A small network was shown many inputs. Here are its activations along a few directions, one row for each input.
Each table varies a few parts of the input and shows all the possible inputs, shuffled.
Descriptions start from the smaller parts, as in this example, which fits no table here: one of 3 separate values, together with either a single point or one of 9 places around a ring or (one of 6 places along a line, together with one of 8 places around a ring).
Shared parts are said once, and a part with two or three values counts as separate values.
(in the rows, 128 means zero)

Other details of the inputs shift rows strongly along two fixed directions, in all tables alike. That doesn't count.

Rows:
row 1: [145 172  83 122 174 122 112  83 178 139 134 108 143 165 180 109]
row 2: [140 140 100 131 168 108 125  87 147 134 128  92  85 148 168 142]
row 3: [136  77 167 127 101 144 126 195 124 118 135 163 177  60 143 114]
row 4: [118 119 169 106 129 164 114 188 143 113 126 174 226 114 157  79]
row 5: [121 157  85 119 178 118 115  82 169 131 137 106 145 171 183 109]
row 6: [131 155 110 123 162 113 133  78 146 133 127  96  81 157 165 151]
row 7: [106 163 123 106 197 128 116  98 145 120 127  96 127 179 207 119]
row 8: [100 169  94 111 197 141 111  93 149 131 126  99 146 185 172 110]
row 9: [125 157  98 125 155 109 125  67 145 134 128 105 103 173 139 135]
row 10: [119 104 139 115 125 166 116 193 153 126 154 173 225  75 143  83]
row 11: [134  96 133 146  81 117 142 139  92 119 125 129  99 103  81 146]
row 12: [144 164  92 132 152 118 131  80 149 130 132  91  98 156 148 133]
row 13: [107 162 115 122 165 123 130  84 122 116 119  90  99 188 152 128]
row 14: [123  82 164 151  69 103 144 129  69 125 113 132  42 108  62 190]
row 15: [144 152 106 130 163 113 127  81 148 137 126  90  82 155 164 151]
row 16: [144 110 143 131 100 157 123 186 136 137 142 172 183  70 103 106]
row 17: [128 116 162 109 114 163 130 187 155 108 152 168 218  72 154  82]
row 18: [116 154  90 124 162 124 124  82 142 141 139 105 111 155 130 131]
row 19: [132 121 142 112 124 172 122 191 161 130 151 181 226  69 142  80]
row 20: [127 100 167 135  87 115 140 130  92 124 122 134  72 106  88 171]
row 21: [137 117 149 140  75 126 150 135 100 120 124 141  93 105  73 153]
row 22: [112 114 151 139  94 127 135 149  74 139  99 130  99 134  56 156]
row 23: [139  89 146 127  90 140 121 187 129 122 135 173 193  78 119 102]
row 24: [145  98 136 160  62 102 150 124  74 125 116 125  43 111  39 176]
row 25: [118 147  98 130 153 116 131  86 141 121 137  95 106 157 152 128]
row 26: [127  96 115 147  91 118 132 134  89 140 128 131  94 109  62 152]
row 27: [120 118 185 107 140 153 122 204 134 119 127 156 206 101 179  94]
row 28: [124 123 168 108 128 157 117 195 144 124 117 166 228 114 158  76]
row 29: [135 164  92 126 152 111 128  68 149 138 124 109 100 172 140 136]
row 30: [142 159  77 122 177 116 112  92 176 135 137 110 146 159 181 103]
row 31: [138  97 121 159  72 107 138 128  75 144 121 133  50 110  25 174]
row 32: [120 105 173 152  60 107 154 139  42 124  92 123  49 138  31 178]
Each input here is: one of 4 places along a line, together with either one of 2 separate values or one of 6 places around a ring.
Changing only the place on the line of 4 turns row 10 into row 25. The same change can be made to row 18. Which row results?
Answer: row 17
Which other rows does row 8 become when the choice among 2 separate values takes its other values? List them by row number.
Answer: row 22
List by row number the other rows that have the place on the line of 4 in common with row 15.
Answer: row 2, row 3, row 6, row 7, row 14, row 20, row 27
Which other rows does row 26 become when the place on the line of 4 takes its other values? List them by row number.
Answer: row 3, row 11, row 23

Rows:
row 33: [146 101 159 133  77 136 133 174 122 118 130 168 160  83 100 117]
row 34: [116 122 127 137 123 108 137  94 101 127 122 100  62 146 111 167]
row 35: [128 159  70 125 181 127 116  87 163 142 145  99 130 152 162 114]
row 36: [134 139 123 120 136 140 130 132 155 120 146 134 159 113 152 106]
row 37: [137 111 125 124 123 154 118 176 149 133 143 161 197  83 136  94]
row 38: [121 122 119 149 117  81 140  70  77 133 105  85  11 173  90 191]
row 39: [129 171  93 125 179 113 123  68 152 138 127  87  91 179 167 138]
row 40: [138 129 114 148  99  93 142  81  97 131 114 108  46 154  78 171]
row 41: [129 158  71 127 180 125 116  88 163 143 143  98 130 154 164 114]
row 42: [129 110 123 123 119 154 120 166 152 129 152 161 197  78 132  95]
row 43: [125 151 109 125 149 119 129  84 142 133 130 109 102 154 142 141]
row 44: [136 138 131 118 144 139 122 136 151 130 129 136 157 125 161 113]
row 45: [133 138 121 120 132 139 128 126 157 121 144 135 163 115 151 107]
row 46: [140 163  89 125 166 119 124  85 165 129 131 100 128 160 172 115]
row 47: [ 99 160 127 111 188 127 118 108 129 128 112  91 135 188 181 115]
row 48: [116 117 186 119 100 149 130 185 101 126 107 165 169 117 101 119]
row 49: [143 150 108 116 160 138 118 129 181 124 141 128 187 129 188  86]
row 50: [128 123 136 121 147 131 123 143 139 122 127 124 150 122 169 116]
row 51: [127 102 153 138 101 118 137 140  89 125 113 126  87 119 102 158]
row 52: [136 143 103 155 108  87 146  56  90 136 111  85   6 172  68 189]
row 53: [139 135 130 121 142 134 120 136 156 129 130 136 160 127 160 110]
row 54: [132  83 174 135  84 131 133 182  99 119 121 155 136  86 105 136]
row 55: [140  90 140 136  84 137 124 177 119 132 135 168 162  78  87 118]
row 56: [140 125 146 118 120 155 127 172 155 117 145 158 193  85 148  94]
row 57: [130  86 143 142  70 136 137 165 101 131 137 163 127  71  58 139]
row 58: [108 154  99 125 159 122 121 102 120 144 116 101 118 178 122 127]
row 59: [126 136 125 112 171 133 114 136 161 122 136 120 173 134 203  97]
row 60: [138 104 117 147  95 119 130 133 107 138 124 137 105 110  74 146]
row 61: [108 132 159 119 121 141 128 141 106 119 112 142 138 148 113 127]
row 62: [130 153 110 111 163 145 124 124 181 120 151 128 183 121 187  88]
row 63: [119 157 100 124 184 111 124  78 141 131 127  77  88 174 180 139]
row 64: [121 116 176 121  92 149 135 186 106 121 114 164 176 110 100 110]
row 65: [126 143  89 115 174 147 115 129 177 133 159 128 188 116 178  85]
row 66: [134 135 131 119 142 131 121 134 151 128 131 139 159 128 160 111]
row 67: [140 132 114 147 102 101 142  84  98 134 112 105  46 152  80 171]
row 68: [141  95 169 138  70 125 135 165 100 126 116 164 120  96  77 145]
row 69: [129 152  69 125 177 116 114  85 163 141 140 102 135 158 166 111]
row 70: [137 102 171 134  78 137 137 168 101 125 125 161 121  86  81 146]
row 71: [115 122 128 136 127 108 139  97 102 126 122  99  58 143 112 166]
row 72: [129 139 132 116 145 141 126 133 153 125 141 136 155 118 158 112]
row 73: [110 140 130 139 107 109 141  87  80 122 104 107  56 180  71 163]
row 74: [131  96 171 135  73 135 141 163 101 123 126 164 118  84  75 148]
row 75: [139 106 117 141 105 126 124 145 123 138 131 143 134 105  95 128]
row 76: [120 102 154 136 101 120 141 137  92 121 125 126  84 112  99 158]
row 77: [ 94 155 124 110 186 131 118 102 131 117 119  94 133 188 181 115]
row 78: [140 121 144 131 111 128 129 140 125 129 120 142 127 117 117 135]
row 79: [107 115 134 136 101 131 130 138  87 128 118 138 115 138  69 139]
row 80: [125 111 160 117 129 149 126 177 133 117 138 147 170  89 157 111]
Describe the family of inputs behind these rows.
Answer: one of 4 places along a line, together with either one of 2 separate values or one of 10 places along a line
Changing only the place on the line of 4 turns row 63 into row 41. The same change can be made to row 80. Which row results?
Answer: row 35
Which other rows does row 64 become when the choice among 2 separate values takes its other values? List them by row number.
Answer: row 73

Rows:
row 81: [138 117 160 148  72 100 152 100  77 122 104 123  29 138  61 191]
row 82: [131 134 122 123 148 134 127 122 148 128 143 123 129 116 156 126]
row 83: [120 161 128 111 172 129 129 101 153 115 130 103 133 160 193 116]
row 84: [132 145  91 123 181 123 110 110 159 143 132 105 141 151 180 113]
row 85: [138 156 112 119 170 118 115 105 158 132 116 110 144 169 185 111]
row 86: [115 104 152 125 126 130 123 163 109 122 120 135 146 121 135 121]
row 87: [111 155  82 138 166  93 136  32 112 136 124  57  12 189 129 181]
row 88: [114  97 180 122  98 144 138 176 105 108 133 153 145  87 121 129]
row 89: [137 129 129 148  98  94 148  78  92 134 113 103  21 146  75 190]
row 90: [104 104 175 115 105 162 128 197 113 113 134 170 199  92 115  98]
row 91: [132 114 158 128  88 146 132 172 117 129 125 168 163  96  87 119]
row 92: [159 105  98 143 104 123 122 142 147 138 145 147 149  86 113 117]
row 93: [110 101 153 126  98 152 129 176 104 125 132 159 162  93  89 120]
row 94: [146 121  95 137 103 138 129 134 147 134 151 153 155  91  93 110]
row 95: [115 132 157 120 115 144 131 152 115 118 118 144 157 135 116 115]
row 96: [150 152  66 129 161 123 125  80 189 131 164 107 132 119 170 112]
row 97: [124 174 109 113 168 133 121  96 160 128 123 115 151 176 167 105]
row 98: [121 144 108 122 150 140 120 123 142 136 136 127 148 136 133 114]
row 99: [127 107 154 151  82  95 141 116  58 128  89 113  39 156  59 183]
row 100: [146  97 159 134  91 131 126 180 117 133 118 161 154  91 107 125]
row 101: [118 138 100 113 191 137 107 131 165 133 137 110 179 141 203  93]
Describe the family of inputs behind these rows.
Answer: one of 3 separate values, together with either a single point or one of 6 places around a ring
Changing only the choice among 3 separate values turns row 84 into row 82. The same change can be made to row 99. Which row results?
Answer: row 83

Rows:
row 102: [158 168  58 118 164 144 122  96 222 135 178 132 191 102 180  79]
row 103: [ 96  87 144 153  63 116 141 144  33 130 103 132  68 136   6 169]
row 104: [111 105 145 120 148 132 127 149 132 109 146 118 142 103 182 120]
row 105: [131 107 208 117  75 165 143 205 116 108 129 184 177  66 108 117]
row 106: [128 124 132 142 101 110 126 128  89 132  94 127 111 167  79 138]
row 107: [116 119 175 119  80 162 135 186 112 108 124 181 198 105  84  95]
row 108: [177 118  81 143 115 119 117 129 171 147 148 145 153  88 128 111]
row 109: [105 134 114 134 156 110 131  89  97 136 120  80  53 162 124 165]
row 110: [103  80 181 119  96 163 123 217  97 128 132 180 189  71  94 114]
row 111: [139 149 120 136 151  97 129  84 116 139 100  86  61 181 141 160]
row 112: [124 160 130 113 164 122 137  84 158 106 137 100 110 152 197 128]
row 113: [145 103  56 167  95  95 135  71 105 154 146 106  26 110  38 183]
row 114: [141 137 126 123 164 104 123 101 151 120 119  98 112 154 203 130]
row 115: [130 155 114 119 171 119 113 105 145 144 108 110 130 179 166 124]
row 116: [115 172 134  97 177 162 118 132 176 123 137 140 200 144 189  86]
Describe the family of inputs behind these rows.
Answer: one of 3 separate values, together with either a single point or one of 4 places along a line
List by row number the other rows that have the choice among 3 separate values in common with row 104.
Answer: row 103, row 109, row 110, row 113
